Each row below holds a small network's activations on one record, seen along a few directions.
After each row come some of the record's fields: Baguz, Nozin, Vop, Fedu, Poda, Dur.
A field that a record lacks is written absent.
The largest differences between rows may come from other fields.
In the rows, 500 means zero.
Random noise pushes rows far along 16 fixed directions. That doesn't count. These rows show it; they differ only by the noise:
[403 523 476 404 632 489 493 490 530 482 357 596 526 641 370 558 652 434
 612 610 319 561 378 630 589 632 823 459 471 560]
[445 600 510 443 691 491 548 362 515 419 362 344 529 419 337 484 488 662
 463 667 366 492 586 597 343 558 555 415 561 416]
[590 426 582 615 414 341 511 611 637 454 271 549 367 487 369 662 637 488
 513 660 440 541 451 473 552 582 574 590 485 466]
[458 465 339 543 456 539 380 457 445 613 529 535 432 363 602 514 474 608
 475 435 632 511 651 614 469 498 411 510 438 416]
[608 622 587 504 468 514 718 690 401 322 511 478 476 462 622 483 557 319
 335 741 351 336 549 487 378 614 391 558 423 245]
[572 450 549 385 455 584 471 602 483 505 384 493 315 628 403 534 447 342
 504 507 471 449 482 476 633 621 527 473 470 577]
[585 548 392 346 389 449 415 401 522 511 387 561 548 562 394 637 442 499
 411 515 446 516 693 316 415 701 347 515 333 732]
[577 460 657 505 487 397 494 550 405 480 504 630 423 434 693 499 732 507
 588 519 698 614 407 567 535 481 515 659 448 532]
[595 502 264 327 436 426 477 711 466 536 266 563 546 492 659 530 463 439
 457 440 428 335 643 311 374 594 531 466 441 662]
[309 463 460 462 720 451 341 661 524 651 538 445 308 535 552 423 529 493
 620 492 582 571 530 315 494 636 661 318 512 760]
[599 567 564 508 488 483 521 417 556 480 542 516 557 561 369 562 502 521
 443 494 483 508 542 450 539 404 309 514 478 312]
[459 459 373 499 420 536 518 739 489 660 446 400 530 265 736 508 476 503
 400 527 544 423 582 422 368 542 719 497 520 392]
[448 585 524 345 498 501 428 368 540 591 372 504 499 674 559 594 594 408
 554 276 410 531 502 670 546 464 382 562 329 742]
[442 536 454 373 411 584 530 448 369 469 400 646 485 655 678 552 735 238
 508 479 364 503 451 859 583 618 552 710 224 480]
[688 533 442 462 404 334 673 331 530 391 379 287 637 525 362 464 520 643
 431 408 406 377 546 696 434 335 494 580 467 482]
[567 466 518 512 591 502 513 439 371 420 593 507 529 407 589 388 546 623
 565 487 622 504 483 576 502 349 498 488 571 351]
[624 591 464 495 488 473 487 460 459 310 345 704 504 524 509 653 422 513
 548 528 260 357 519 665 486 539 288 396 466 741]
[457 571 438 433 493 485 455 626 570 661 465 522 550 514 665 591 534 438
 534 350 452 462 520 431 472 472 512 447 442 640]

[580 506 433 623 552 485 557 479 415 312 414 465 533 186 667 508 409 710
 464 624 487 397 615 447 257 438 335 432 617 362] : Baguz: c1 / Nozin: absent / Vop: j2 / Fedu: u3 / Poda: e2 / Dur: absent
[360 403 494 755 568 542 264 398 458 423 524 732 341 329 686 578 558 570
 654 588 506 636 546 586 505 523 254 483 485 516] : Baguz: c2 / Nozin: absent / Vop: j2 / Fedu: u2 / Poda: absent / Dur: t3
[629 653 557 606 286 603 670 577 609 543 707 643 497 433 537 705 674 383
 502 542 540 510 488 490 513 497 328 583 387 202] : Baguz: c2 / Nozin: s2 / Vop: j2 / Fedu: u1 / Poda: absent / Dur: t4
[593 447 374 576 426 397 462 427 508 386 522 504 673 520 528 459 350 614
 492 376 369 378 545 419 440 324 355 427 581 634] : Baguz: c1 / Nozin: s1 / Vop: j2 / Fedu: u2 / Poda: absent / Dur: t2
[551 611 517 603 465 613 578 464 500 445 669 517 544 302 621 635 602 507
 663 533 450 480 483 542 441 502 374 466 488 381] : Baguz: c2 / Nozin: absent / Vop: j2 / Fedu: u2 / Poda: absent / Dur: absent
[740 456 485 310 422 502 619 648 443 440 320 492 406 575 395 506 553 394
 695 473 555 370 351 492 618 637 788 500 564 618] : Baguz: c1 / Nozin: absent / Vop: j1 / Fedu: u3 / Poda: e1 / Dur: t3
[468 463 495 464 434 668 427 549 482 630 682 465 374 469 370 507 279 486
 566 504 574 533 518 490 638 641 597 311 528 731] : Baguz: c2 / Nozin: absent / Vop: j2 / Fedu: u2 / Poda: absent / Dur: absent
[417 528 333 336 640 672 383 375 396 530 452 429 478 547 574 442 367 453
 520 348 485 428 612 430 445 516 365 378 490 540] : Baguz: c1 / Nozin: absent / Vop: j2 / Fedu: u3 / Poda: e1 / Dur: absent
[506 369 446 519 439 565 423 479 436 491 477 449 408 409 657 486 589 448
 618 436 616 568 559 366 479 473 403 589 464 411] : Baguz: c1 / Nozin: absent / Vop: j2 / Fedu: u2 / Poda: absent / Dur: absent
[411 501 573 507 398 460 405 361 429 533 736 551 412 626 583 526 623 362
 491 474 609 677 533 486 533 742 352 623 230 822] : Baguz: c1 / Nozin: absent / Vop: j2 / Fedu: u2 / Poda: absent / Dur: absent
[483 666 519 437 563 443 553 532 541 518 362 567 697 566 655 578 551 442
 448 405 325 402 419 506 432 413 479 504 493 597] : Baguz: c1 / Nozin: absent / Vop: j2 / Fedu: u1 / Poda: absent / Dur: t3
[417 515 347 656 503 436 416 561 594 628 502 703 522 482 450 641 602 518
 535 530 522 525 510 496 565 537 535 479 489 339] : Baguz: c1 / Nozin: s1 / Vop: j2 / Fedu: u1 / Poda: absent / Dur: t3
[437 452 524 660 451 522 532 448 626 478 581 199 422 445 423 530 439 515
 421 529 408 513 609 341 408 486 373 481 477 431] : Baguz: c1 / Nozin: absent / Vop: j2 / Fedu: u2 / Poda: absent / Dur: absent
[565 428 431 288 428 418 524 595 244 535 603 624 536 678 626 263 439 373
 335 421 700 462 474 567 629 600 679 580 374 727] : Baguz: c2 / Nozin: absent / Vop: j2 / Fedu: u3 / Poda: e1 / Dur: absent
[518 467 540 563 537 605 528 533 622 534 548 437 639 454 449 547 474 558
 556 442 453 525 398 367 521 290 616 424 669 278] : Baguz: c1 / Nozin: absent / Vop: j1 / Fedu: u2 / Poda: absent / Dur: t4
[428 596 567 566 524 478 454 552 669 639 440 592 446 519 349 688 460 526
 479 534 453 550 463 461 541 553 461 414 516 508] : Baguz: c1 / Nozin: absent / Vop: j2 / Fedu: u3 / Poda: e2 / Dur: t2
[454 454 750 525 718 516 505 353 515 308 424 434 442 537 463 433 559 534
 525 604 449 623 415 452 443 384 406 501 618 430] : Baguz: c1 / Nozin: s2 / Vop: j2 / Fedu: u3 / Poda: e2 / Dur: t4
[463 418 269 587 426 543 519 460 515 524 518 378 580 437 451 470 378 548
 427 451 406 382 566 549 476 450 602 420 522 325] : Baguz: c1 / Nozin: absent / Vop: j2 / Fedu: u3 / Poda: e1 / Dur: t2
[299 483 520 543 662 489 414 620 466 551 465 639 533 483 638 504 625 437
 546 620 459 561 372 516 526 582 715 494 562 426] : Baguz: c1 / Nozin: s1 / Vop: j2 / Fedu: u2 / Poda: absent / Dur: t2
[457 434 481 476 710 410 541 455 545 351 329 147 307 479 521 336 692 556
 620 483 509 509 662 290 263 402 325 533 520 326] : Baguz: c1 / Nozin: absent / Vop: j2 / Fedu: u2 / Poda: absent / Dur: t1
[562 596 389 523 493 528 585 611 460 466 609 556 549 442 623 573 632 442
 674 515 434 399 434 501 454 576 603 411 494 465] : Baguz: c1 / Nozin: absent / Vop: j1 / Fedu: u2 / Poda: absent / Dur: t2
[451 456 262 464 572 403 571 618 384 372 380 408 502 514 659 275 437 457
 415 513 339 272 645 563 318 491 528 474 452 502] : Baguz: c2 / Nozin: s1 / Vop: j1 / Fedu: u3 / Poda: e2 / Dur: t3
[595 311 458 640 433 494 406 571 340 341 595 766 448 470 670 503 632 389
 614 578 618 551 433 337 621 553 435 592 481 358] : Baguz: c1 / Nozin: absent / Vop: j2 / Fedu: u2 / Poda: absent / Dur: absent
[414 404 527 429 516 551 365 435 475 583 323 688 376 604 387 556 550 456
 452 558 616 695 472 547 658 586 598 608 444 445] : Baguz: c1 / Nozin: absent / Vop: j2 / Fedu: u1 / Poda: absent / Dur: absent
[416 564 545 537 612 445 433 763 498 639 364 747 258 607 590 532 556 335
 435 487 572 453 417 643 646 539 423 532 493 388] : Baguz: c1 / Nozin: absent / Vop: j2 / Fedu: u3 / Poda: e1 / Dur: absent
[491 439 545 370 435 564 450 533 432 562 351 628 607 526 715 495 514 390
 351 436 548 573 491 500 515 423 506 683 412 429] : Baguz: c2 / Nozin: absent / Vop: j1 / Fedu: u3 / Poda: e2 / Dur: t4
[563 418 232 451 456 527 508 472 341 462 501 751 668 500 698 474 678 462
 660 413 577 486 447 638 582 400 705 612 461 270] : Baguz: c1 / Nozin: absent / Vop: j1 / Fedu: u3 / Poda: e2 / Dur: t3
[606 621 349 447 475 447 507 580 550 576 382 597 560 376 577 601 512 595
 647 371 498 392 573 527 425 448 399 409 534 571] : Baguz: c2 / Nozin: absent / Vop: j2 / Fedu: u2 / Poda: absent / Dur: absent
[520 629 474 323 571 626 493 483 487 538 423 512 498 519 256 514 343 520
 351 646 500 471 635 440 452 709 474 409 501 407] : Baguz: c2 / Nozin: absent / Vop: j1 / Fedu: u1 / Poda: absent / Dur: t4
[521 519 394 484 408 548 519 477 471 494 531 563 481 575 531 473 465 420
 401 465 469 447 622 546 518 505 351 578 368 344] : Baguz: c2 / Nozin: absent / Vop: j1 / Fedu: u3 / Poda: e2 / Dur: t3
[583 494 466 751 449 428 556 468 486 251 469 614 547 246 696 641 518 607
 524 664 352 453 542 495 354 437 288 492 482 462] : Baguz: c2 / Nozin: absent / Vop: j2 / Fedu: u3 / Poda: e2 / Dur: absent
[439 573 490 405 518 590 507 527 468 528 170 436 297 362 373 548 397 545
 402 657 421 417 631 849 433 721 532 485 502 515] : Baguz: c2 / Nozin: absent / Vop: j2 / Fedu: u1 / Poda: absent / Dur: absent
[543 622 718 638 562 433 530 415 494 470 752 676 649 385 499 522 468 690
 425 578 628 579 398 531 475 379 418 485 627 482] : Baguz: c1 / Nozin: s2 / Vop: j1 / Fedu: u1 / Poda: absent / Dur: t3
[518 515 499 518 301 546 501 385 585 523 424 326 615 373 523 681 413 524
 455 497 350 450 573 552 386 595 449 547 449 720] : Baguz: c2 / Nozin: s1 / Vop: j2 / Fedu: u2 / Poda: absent / Dur: t3

Here are new rows. What are their fields?
[573 422 580 471 439 249 480 761 473 687 417 721 614 518 613 408 459 535
 222 453 759 540 434 373 600 312 585 670 538 403] : Baguz: c2 / Nozin: absent / Vop: j2 / Fedu: u3 / Poda: e2 / Dur: t2
[592 595 590 580 402 418 716 574 708 539 444 394 562 463 193 623 675 540
 547 654 395 491 422 628 533 534 669 604 553 172] : Baguz: c2 / Nozin: s1 / Vop: j2 / Fedu: u2 / Poda: absent / Dur: t3
[451 475 514 508 397 469 627 823 500 602 593 291 283 544 683 431 557 258
 465 489 556 422 462 390 501 688 697 504 381 672] : Baguz: c1 / Nozin: absent / Vop: j2 / Fedu: u3 / Poda: e2 / Dur: absent
[564 478 457 532 445 500 670 566 458 402 535 364 238 579 237 376 410 455
 368 687 488 408 593 634 570 644 550 456 433 400] : Baguz: c2 / Nozin: absent / Vop: j2 / Fedu: u1 / Poda: absent / Dur: absent
[403 603 532 440 530 574 489 330 384 509 623 518 756 425 608 464 376 597
 370 478 446 489 520 657 388 443 471 464 502 588] : Baguz: c1 / Nozin: s1 / Vop: j2 / Fedu: u1 / Poda: absent / Dur: t2
[670 335 528 554 333 465 568 377 435 408 423 379 353 396 530 508 560 582
 638 396 642 513 410 727 566 410 575 603 499 640] : Baguz: c1 / Nozin: absent / Vop: j2 / Fedu: u3 / Poda: e2 / Dur: absent
[603 491 607 660 408 404 590 526 540 465 522 582 599 432 494 582 490 542
 396 554 516 514 413 537 552 345 466 569 553 320] : Baguz: c1 / Nozin: absent / Vop: j2 / Fedu: u3 / Poda: e2 / Dur: absent
[578 559 578 581 568 261 627 636 496 342 419 433 383 480 392 454 568 543
 443 765 463 430 493 470 426 638 568 483 496 562] : Baguz: c2 / Nozin: absent / Vop: j1 / Fedu: u1 / Poda: absent / Dur: t2
[589 603 485 333 442 594 541 485 477 532 352 626 518 575 539 526 495 463
 431 377 446 435 581 661 504 408 272 612 441 361] : Baguz: c2 / Nozin: absent / Vop: j2 / Fedu: u2 / Poda: absent / Dur: t3
[659 615 618 349 411 358 555 414 419 464 458 547 594 636 488 445 399 521
 448 299 490 420 493 769 572 370 265 564 432 862] : Baguz: c2 / Nozin: absent / Vop: j2 / Fedu: u2 / Poda: absent / Dur: absent
[608 615 560 538 422 536 667 550 601 443 501 392 453 494 384 547 417 501
 339 578 428 387 559 466 384 522 316 488 526 315] : Baguz: c1 / Nozin: s2 / Vop: j2 / Fedu: u3 / Poda: e2 / Dur: t4
[462 423 311 538 308 511 593 513 531 515 519 315 496 627 547 439 580 269
 372 419 353 407 612 503 523 501 531 624 281 366] : Baguz: c2 / Nozin: absent / Vop: j2 / Fedu: u1 / Poda: absent / Dur: t3
[486 517 728 525 476 429 496 640 485 566 317 445 356 385 699 473 485 524
 419 471 534 477 449 756 469 406 451 600 551 630] : Baguz: c2 / Nozin: absent / Vop: j1 / Fedu: u2 / Poda: absent / Dur: t2
[431 454 551 453 562 534 407 419 615 637 307 448 379 565 366 584 534 488
 509 411 577 618 472 443 592 440 560 514 530 487] : Baguz: c1 / Nozin: absent / Vop: j2 / Fedu: u1 / Poda: absent / Dur: absent
[560 609 489 525 415 495 601 482 436 441 809 602 820 599 379 483 287 506
 293 627 389 404 421 433 536 602 624 388 511 630] : Baguz: c1 / Nozin: s1 / Vop: j2 / Fedu: u1 / Poda: absent / Dur: t3
[396 481 537 697 435 177 443 493 644 614 579 531 512 669 473 535 647 470
 447 419 488 584 442 607 608 474 453 648 333 734] : Baguz: c2 / Nozin: s1 / Vop: j2 / Fedu: u2 / Poda: absent / Dur: t3
[439 337 498 379 683 569 375 336 392 324 232 417 575 456 685 393 523 510
 660 453 366 539 463 399 419 394 574 492 600 665] : Baguz: c2 / Nozin: absent / Vop: j2 / Fedu: u2 / Poda: absent / Dur: t3
